Each row below is a small network's average activation on inputs in which a field has the value named, seen along a few directions.
Values that are neighbours, or in one group, have similar rows; names and order tell nothing.
In the rows, zero is written as 500.
Strong random noise was added to every row along 21 fixed directions; ignore it. To show where, here is one row again and again, with new noise each time:
[745 458 624 121 394 572 467 706 420 585 739 769 434 722 344 505 541 661
 368 686 260 670 575 570 659 477 302 582 209 366 361 297 623]
[508 462 477 633 483 537 378 457 438 557 383 534 455 582 559 602 502 590
 518 470 614 592 456 423 480 452 367 499 537 512 656 584 478]
[532 536 573 487 529 613 519 456 483 383 326 597 261 660 522 581 662 533
 638 352 558 685 544 455 648 474 691 608 479 414 642 368 377]
[667 604 602 578 655 449 473 370 825 535 398 521 211 712 452 451 580 500
 467 435 570 738 576 376 512 354 297 431 584 544 441 437 552]
[778 477 466 440 582 456 527 586 644 419 248 517 354 389 217 514 520 590
 556 547 705 656 596 578 383 393 721 511 761 531 447 716 403]
[593 635 544 421 537 435 472 318 589 538 310 475 327 521 527 154 495 475
 750 460 578 283 474 273 608 497 413 595 345 431 260 577 351]
[527 424 350 598 519 729 435 493 585 540 557 594 589 280 574 592 531 454
 606 468 144 584 575 569 869 523 522 676 468 538 302 397 360]
[540 390 519 549 497 497 544 702 352 808 516 558 547 593 614 599 507 575
 393 551 620 435 407 460 667 381 422 466 479 538 569 503 497]
[591 491 444 350 558 633 679 704 708 483 519 671 491 661 394 566 512 458
 608 513 435 479 500 477 532 650 666 435 415 518 594 384 543]
[786 482 490 386 564 372 481 582 504 640 339 474 463 506 161 355 510 616
 587 638 624 221 581 428 662 296 579 425 659 449 356 441 575]
[305 443 422 837 355 610 892 573 857 394 551 758 347 691 411 235 641 476
 713  79 171 826 597 451 606 301 186 328 576 341 562 495 402]
[429 465 438 288 548 448 550 336 294 492 656 451 495 633 769 416 436 626
 520 510 423 278 302 526 737 688 585 607 145 521 463 348 461]
[508 499 506 493 319 268 504 433 658 479 261 460 531 427 520 425 334 456
 455 618 565 559 595 530 361 425 459 650 517 397 514 433 438]
[362 377 476 663 120 418 405 711 580 443 322 424 531 360 487 580 478 531
 689 535 388 359 537 301 570 356 341 400 449 349 529 615 464]
[496 478 384 515 426 282 472 486 244 343 440 356 723 646 662 608 291 552
 493 795 544 378 460 566 524 496 687 610 418 488 654 919 364]
[827 548 649 421 636 575 477 328 570 449 556 527 408 392 315 563 558 510
 490 631 489 532 574 491 629 604 657 747 585 586 137 797 375]
[267 599 689 611 418 451 538 687 626 375 568 459 439 506 632 552 583 444
 389 509 381 727 552 486 441 262 657 438 639 643 537 571 406]
[687 453 655 656 705 703 274 452 404 379 607 524 170 515 290 488 406 248
 524 270 572 551 285 480 634 237 581 450 436 535 197 658 532]
[663 493 588 705 459 659 322 434 735 519 603 225 440 438 672 682 348 560
 538 405 416 528 406 555 552 427 437 423 599 779 481 418 488]
[615 453 253 581 449 558 689 637 605 573 653 421 727 465 756 251 160 494
 468 406 489 420 370 676 585 495 396 400 638 664 602 349 374]
[295 577 380 454 567 380 551 525 438 228 430 555 551 416 442 484 580 369
 551 559 468 563 486 532 326 571 651 496 329 333 418 788 413]
[560 329 429 586 442 521 500 292 554 534 355 537 359 177 369 607 703 627
 500 444 620 480 743 289 687 694 379 629 787 452 432 534 577]
[328 374 495 704 297 471 408 292 567 166 552 557 582 578 299 733 468 604
 493 542 220 561 526 452 533 520 553 553 651 475 666 459 578]


SAKAB, 24 values:
nudis: [729 448 759 560 306 418 459 449 534 603 470 421 397 635 546 639 510 563
 332 465 609 584 388 478 677 368 276 566 480 391 457 275 415]
pitut: [588 379 302 630 611 352 761 757 784 692 569 376 648 535 352 598 568 688
 476 496 527 350 375 564 491 438 358  30 651 605 520 568 608]
mel: [399 623 621 674 655 450 438 286 528 373 534 338 423 667 587 466 423 369
 423 421 457 610 480 620 489 292 711 507 643 645 572 293 509]
vuzo: [524 577 487 422 451 466 619 780 500 437 493 643 618 598 568 561 588 391
 352 573 597 522 461 353 605 621 388 420 440 273 611 255 465]
vuza: [607 706 689 560 383 426 680 392 611 166 503 371 447 570 549 531 674 297
 426 403 618 536 684 339 649 613 472 515 673 251 531 390 417]
narek: [572 558 537 461 417 321 362 488 526 445 299 388 499 570 456 820 784 691
 361 603 537 656 639 465 572 423 333 404 587 261 657 108 569]
lamiz: [392 398 524 360 468 469 602 512 637 580 671 687 503 439 403 583 618 429
 343 562 361 537 524 438 477 736 314 514 302 411 322 437 664]
fon: [523 452 528 505 437 609 620 523 647 469 626 451 339 531 390 404 433 431
 624 422 471 474 746 422 292 619 371 387 562 581 545 820 759]
lon: [423 255 260 669 537 707 507 761 293 808 485 783 546 349 432 388 522 476
 530 261 533 519 341 545 696 334 299 394 517 424 483 406 465]
gesid: [533 238 573 585 256 540 623 478 559 609 439 553 331 487 574 591 452 391
 542 460 517 493 709 325 735 586 383 692 494 436 543 623 555]
gaf: [404 418 314 608 552 359 555 281 816 594 381 469 583 355 471 462 441 532
 444 378 383 578 476 675 453 453 376 474 573 484 484  14 559]
vudi: [543 569 587 415 521 424 423 172 472 456 366 431 526 577 505 690 725 830
 613 557 526 342 336 383 582 732 522 622 417 443 495 359 331]
maro: [448 542 662 339 410 717 342 668 258 448 564 682 536 597 484 604 445 304
 412 574 476 598 604 520 478 458 801 655 528 544 724 409 548]
ful: [606 564 461 467 680 715 308 577 426 588 654 562 558 425 350 398 509 486
 562 510 360 540 493 592 426 387 435 431 548 625 319 611 519]
vunuf: [309 660 474 549 599 699 399 523 320 323 752 526 654 382 733 579 570 327
 293 524 414 712 578 533 474 691 592 561 662 619 616 454 496]
posoz: [412 502 648 561 392 574 483 529 309 622 526 343 486 595 741 655 474 533
 621 488 578 346 463 461 464 516 563 523 325 564 665 692 502]
pato: [630 472 465 655 603 591 512 462 661 619 510 584 600 636 473 522 343 384
 463 597 496 423 613 362 635 515 510 568 783 705 597 576 570]
pono: [263 468 535 740 526 568 283  93 594 465 406 624 366 762 688 456 379 554
 634 437 256 608 414 316 702 450 574 765 505 752 622 523 375]
dozi: [703 327 374 474 324 405 695 528 613 359 507 305 420 465 544 704 518 527
 426 418 495 710 738 704 545 607 288 426 472 260 598 413 631]
pizul: [515 490 718 417 297 312 765 592 611 419 714 407 522 640 418 356 403 552
 372 506 463 347 389 506 432 503 446 376 476 443 454 306 584]
rezi: [460 765 683 430 393 500 476 480 476 171 602 429 537 601 506 454 637 571
 601 540 338 492 452 450 499 577 587 484 422 392 442 518 313]
gos: [349 487 577 620 602 636 706 275 493 606 648 459 432 503 388 474 808 598
 695 242 293 473 581 574 478 556 515 465 509 539 411 660 545]
musif: [703 498 420 418 414 596 627 556 539 466 566 539 599 441 336 552 696 782
 525 482 514 472 608 511 594 723 366 394 718 422 597 295 522]
bozu: [536 613 361 274 470 519 304 552 386 649 289 555 506 562 639 266 503 776
 591 548 655 469 544 390 448 527 324 469 541 505 764 214 501]
A value of SAKAB combines one of 6 hidden first parts with one of 4 second parts; all combinations occur once.
- Changing only the second part turns gaf into bozu. lamiz has the same second part as gaf; what does that change turn lamiz into? => pono
- Changing only the second part turns ful into pizul. vudi has the same second part as ful; what does that change turn vudi into? => vuzo
- Changing only the second part turns lon into nudis. pato has the same second part as lon; what does that change turn pato into? => narek
- Changing only the second part turns fon into dozi. musif has the same second part as fon; what does that change turn musif into? => maro

BER, 24 values:
rided: [326 306 531 533 389 447 622 459 693 477 703 718 403 545 477 603 543 511
 302 426 330 611 397 371 619 622 243 477 346 446 425 348 641]
miva: [451 373 408 527 364 657 450 558 399 533 535 617 713 321 433 622 456 525
 536 461 542 276 288 403 464 738 400 500 494 462 568 404 481]
fipin: [451 806 509 644 704 458 452 372 514 476 381 672 719 744 371 428 663 424
 534 607 422 520 550 386 543 361 489 517 614 379 524 447 384]
nov: [430 153 628 337 354 643 488 335 548 672 827 738 360 187 243 394 430 694
 232 404 384 490 495 448 409 701 336 650 706 782 289 351 773]
doko: [755 582 632 723 530 572 498 344 440 468 538 599 732 833 182 582 425 552
 536 627 494 365 422 493 619 442 610 588 760 471 611 496 416]
latu: [614 575 467 433 621 407 652 477 559 549 592 509 546 572 445 423 559 398
 445 605 365 446 674 522 711 533 431 513 398 355 301 438 613]
tet: [723 721 693 692 623 646 340 344 296 578 543 314 381 544 741 376 512 423
 486 234 680 613 315 568 605 306 257 514 437 400 355 311 322]
pif: [475 598 566 635 420 589 559 685 690 529 549 706 732 673 496 698 538 266
 369 621 296 668 655 421 586 465 415 540 601 428 644 309 504]
banos: [455 589 283 360 541 403 473 725 582 512 378 747 730 523 297 410 607 550
 419 684 521 489 508 400 404 520 377 330 615 384 602 314 538]
mef: [348 720 668 384 435 697 445 634 649 560 718 640 428 545 714 190 443 363
 436 436 377 634 533 352 297 539 215 470 426 643 495 308 556]
gegef: [531 405 478 575 408 406 402 585 475 578 559 313 447 369 644 413 443 573
 396 528 485 561 596 525 601 275 313 420 674 634 418 617 510]
mizud: [746 600 520 211 582 582 391 455 305 433 523 305 446 312 422 481 578 509
 611 479 642 289 475 569 464 713 613 482 340 380 311 450 547]
pugo: [421 550 579 500 543 497 588 414 615 512 695 472 554 493 616 611 582 481
 442 531 445 334 332 357 556 822 418 468 296 522 356 489 526]
dogud: [561 393 413 603 646 538 780 358 534 432 591 625 289 559 397 394 557 337
 437 252 569 763 661 603 528 508 374 513 571 397 465 663 595]
kidep: [417 482 374 584 423 519 386 549 416 514 545 476 488 407 538 191 271 271
 580 408 431 439 545 512 458 356 211 423 336 367 406 474 632]
sato: [415 452 729 893 457 633 508 349 645 468 580 510 479 710 319 631 482 478
 599 284 282 469 368 475 605 225 669 472 708 634 584 420 484]
rarap: [601 624 673 301 470 696 341 565 263 336 568 515 346 408 222 334 589 429
 638 348 628 402 444 465 335 523 573 414 432 374 391 531 550]
pef: [504 843 677 298 365 533 327 542 477 317 552 490 534 393 456 448 763 450
 494 679 441 514 831 298 434 628 335 501 531 321 413 398 550]
zunod: [560 341 562 356 511 504 321 489 254 543 646 756 291 622 319 450 508 562
 339 601 551 519 485 294 613 483 229 541 362 446 360 691 702]
fab: [591 590 314 406 502 583 480 569 451 224 518 602 529 579 617 463 465 220
 426 498 623 532 583 371 672 721 401 463 473 302 661 298 527]
ziz: [383 531 366 608 652 714 445 528 585 533 357 588 558 369 338 495 511 318
 766 390 344 445 634 546 460 409 773 487 575 538 551 396 558]
befu: [645 363 232 473 366 532 581 645 618 515 458 504 602 600 496 387 322 452
 691 462 352 272 511 433 792 560 315 385 390 337 569 275 550]
tisig: [489 356 383 456 527 624 554 566 426 484 683 456 525 217 387 430 437 744
 491 331 548 461 317 709 284 539 571 348 675 708 471 521 515]
guk: [500 776 591 568 669 603 671 525 660 403 684 532 689 640 484 276 452 374
 476 434 493 568 293 624 232 510 650 391 694 704 497 589 265]
A value of BER combines one of 6 hidden first parts with one of 4 second parts; all combinations occur once.
- Changing only the second part turns rarap into rided. gegef has the same second part as rarap; what does that change turn gegef into? => zunod
- Changing only the second part turns sato into mizud. pif has the same second part as sato; what does that change turn pif into? => befu
- Changing only the second part turns kidep into dogud. mef has the same second part as kidep; what does that change turn mef into? => miva
- Changing only the second part turns fipin into latu. ziz has the same second part as fipin; what does that change turn ziz into? => tet
- Changing only the second part turns pugo into banos. doko has the same second part as pugo; what does that change turn doko into? => fab
